A small network was trained on made-up records. Each row is its average activation on records with the value named, seen along a few directions.
Related values have similar rows: they may be neighbours, one step apart, or belong to one group.
Strong random noise was added to every row along 13 fixed directions; ignore it. To show where, here is one row again and again, with new noise each time:
[  48 -318   90  -80  192  -94  120  136  127 -178 -331  -47  -50  561
   26  219 -247  -46  424  123  -25 -122   67]
[-285  257  125 -115 -104  209  107  151  -54  -77  212 -150 -523  -88
   -5  163  -39 -246 -118  208  141 -173 -275]
[ -25  391  -68  155  -35 -368  -28  -67 -335 -128  -91   -1  416  177
 -141   44  145   70 -167   99 -126  196  212]
[ 198 -269   62 -156   98  336  362   71    0  212 -310  221  119  -51
   14 -201 -138 -419 -145  195 -110 -294  -48]
[  81 -103  -39 -194   32 -108 -137 -227  391  150  189  -42  -38    7
 -132 -290   -5  323 -212 -212  206   90  -24]
[ 105 -134  -39   76  -15  292  -20  -12   93 -309 -166   25 -408   10
  -34  361  315 -125   57  217 -102 -109 -212]
[  30  124  -81   66  125  193  143  -65   12  382   -8   40  350   52
  -76  -95  318  248   56  -33 -113  150  127]
[  72  231  -22 -218 -203 -132  -63 -198  151   -8  223   77   81  216
   49  141  134  347 -421  120   29   70   47]
[ 152 -374 -139  138  -31  232 -186  -19   90 -155  -85  107    3 -269
  163  110    4  -84   23    4   93  -87 -111]
[-206 -105  -13 -124  137   82  301   -2  170   31  202 -179  101  159
 -131 -236 -114   95  133   50 -127  175  -59]
[ -81  111 -142  268  170   50  237  -96 -254 -241  -53 -192  123 -189
 -376 -226  331 -243  -22  164 -373  249  -73]
[ -57 -241 -192  218  150  -51  -62   72  -86 -151  156 -104  314 -445
  110 -232 -155 -197  126    4   42  147   68]
[ 175   96 -211  -52 -338  154   61 -198  237 -341   41  -61 -430  280
  202  510  327   30 -165  363 -280  -14 -238]
[   6  240  -16  -74  -17  -69   24   12 -299  162 -143  185  162  134
  -39   14  -52  116 -345  -24  262 -124  -67]
[-270  123 -164  119  -28   48   50  294  -21 -265   63  -25 -299 -131
   50  163   53 -201  278   98   19   99 -192]


Field Kofam:
l18: [-138 -115 -147 -160 -155  -43  390  218  119 -413 -173  363 -146  -65
 -153 -330 -145 -320  -71  122 -356  147 -194]
l1: [ 135  -94 -365  -62 -165  -68  200  200   93  118 -179  573  165  -87
  267 -148  -72  -10   40 -144  -82   69  -41]
l19: [  25 -254 -155  -87  201  -54  -80 -455   74   56  425 -549  -12 -249
  -43 -459 -198  375 -311 -213  280   86 -224]
l3: [ 188   10  326 -259 -130  112   78 -140  344  125   13  113   53  125
 -163    9  155  -79 -225  177 -279 -100  206]
l16: [  41 -157  111  258   73   62 -109  -63 -239 -288 -232   92   15 -286
 -214   82  215 -131  -21   57 -202   23   64]
l11: [  56  -17  -72   72  -24 -169  169  196  -91 -171 -243   39  202   66
  205  135  -77 -255  363  190 -325   93  274]
l14: [-379   99   88 -137   -2   19  478   45 -138  158  297 -151  256  179
 -108 -351 -336  -81  127  -21 -330  177  -54]
l9: [ 112  197   38  150 -136 -452 -371 -180  -35 -310  -80 -300 -226  -42
  -48  144  114  -27  -11  -14   73   47  135]
l15: [ 248   93  -60  -54  -37 -206  -61 -139   98   73    8 -229 -343 -163
  121 -186  -43 -165 -139  -87   62 -137   63]
l21: [ -27   36 -179  345   41 -141 -300   97 -197 -165 -130    6 -129  -49
  -50  165   73   49  320 -286  162  145 -154]
l12: [  40  -19  466   47  -46 -129 -339  172   67 -253  144  250  322 -150
   23  312  138 -174   35  286 -263  -42  538]
l8: [-184 -179  224  317 -288  353 -344  201  -94 -295 -331  140  233  280
  158  763  -32  216  527  -22  -44    5   52]
l13: [  86  210 -350    6 -176 -305   20  -66   77   -5    0   93  264 -171
  -33 -409    8  -50 -245 -157 -122  291   48]
l10: [ -75  174 -750  108  278  161  530  112 -173   54  464 -213 -433  -80
  387  122  414  292  266  107 -101  292 -469]
l17: [ -42  260  317  117  201 -121   20  -54 -273   63   47 -254  -35  108
 -224   58  186 -178   66  116 -236  -69  224]
l20: [ -18  -76    9  -44  676  205  147  187 -238  -39  206  225  -65 -237
 -300  -13  603  213   30  110   80   60  -38]
l7: [ 203 -179 -180 -142  339 -241  175   25  334 -162   36   21    3  460
  149  179  238  213  344  199 -223  180  181]
l6: [-233  102   53   -7 -322 -130 -253  -35  169  -67  391   77  -37 -245
  -27  -53  -99  302 -122 -226   35  252   -2]
l5: [ 204   39  297 -274  408 -343   44 -158  318  398  125 -491  -70  409
  -17 -156  -28  -13  192  106   58 -112  518]
l4: [ -32 -444  -42    4  118  148  -54  131  219 -218  -41  373  410  142
  -51   73   43  397  372 -170  -96  294  -14]
l2: [-111  309   21 -106  -32  -56  106  205   22  476 -119  191  209   71
   60 -136   47  222  183 -208  119   76  200]
The values of Kofam form a ring.
Name the neighbours of l18, in listed order.
> l16, l15
Name the neighbours of l8, in listed order.
> l19, l13
Name the neighbours of l14, in listed order.
> l10, l17
Name the neighbours of l12, in listed order.
> l21, l20

Field Fis:
u1: [ -21 -106  221 -156   71  223  108 -239 -195  -58  129  -88 -110  216
  -79  225  -42  261 -376  152   26 -182 -185]
u7: [ -74 -433 -168 -185 -119   53   63  166  443 -236  277  106 -157 -416
  102 -403 -246 -219  105  -77 -112  148 -178]
u6: [-126    5   46  196 -186  -18 -248    1  124  497 -104   45  422  121
   -6 -167 -265  115  298 -462   18   82  176]
u9: [ -42  347  399 -120  738 -264  377  234 -663  147 -310 -149  211  287
 -377  -23  123 -198   -1  349  207 -201  408]
u2: [ 280  -89  255 -143   51  225   12 -270  144  358  -84 -135 -246  276
  -46  104  136  203 -130   45   63 -281   40]
u3: [ -43   27   28 -249 -202   -2   -9    0  462   20  408    3  180  -43
  234   23 -119  138  -49  130  -78  174  107]
u5: [   6 -271 -374  135  331  -52  -24  221  295 -439  202 -120 -157 -149
  225  210  298    0  595  159  -32  268    4]
u8: [ 157 -383  146 -436  264   58  457   15   89  -37  184  -49 -202  243
  200 -109 -413 -232 -136  339  -40 -331  -86]
u4: [-214   44 -184  -62  306   48  508  489 -393 -311 -287  310 -247  -47
  -59   20   35 -234  156  210   14  -18 -257]
The values of Fis form 3 separate groups.
List the group mates of u8, in the order listed.
> u1, u6
List the group mates of u9, in the order listed.
> u3, u5
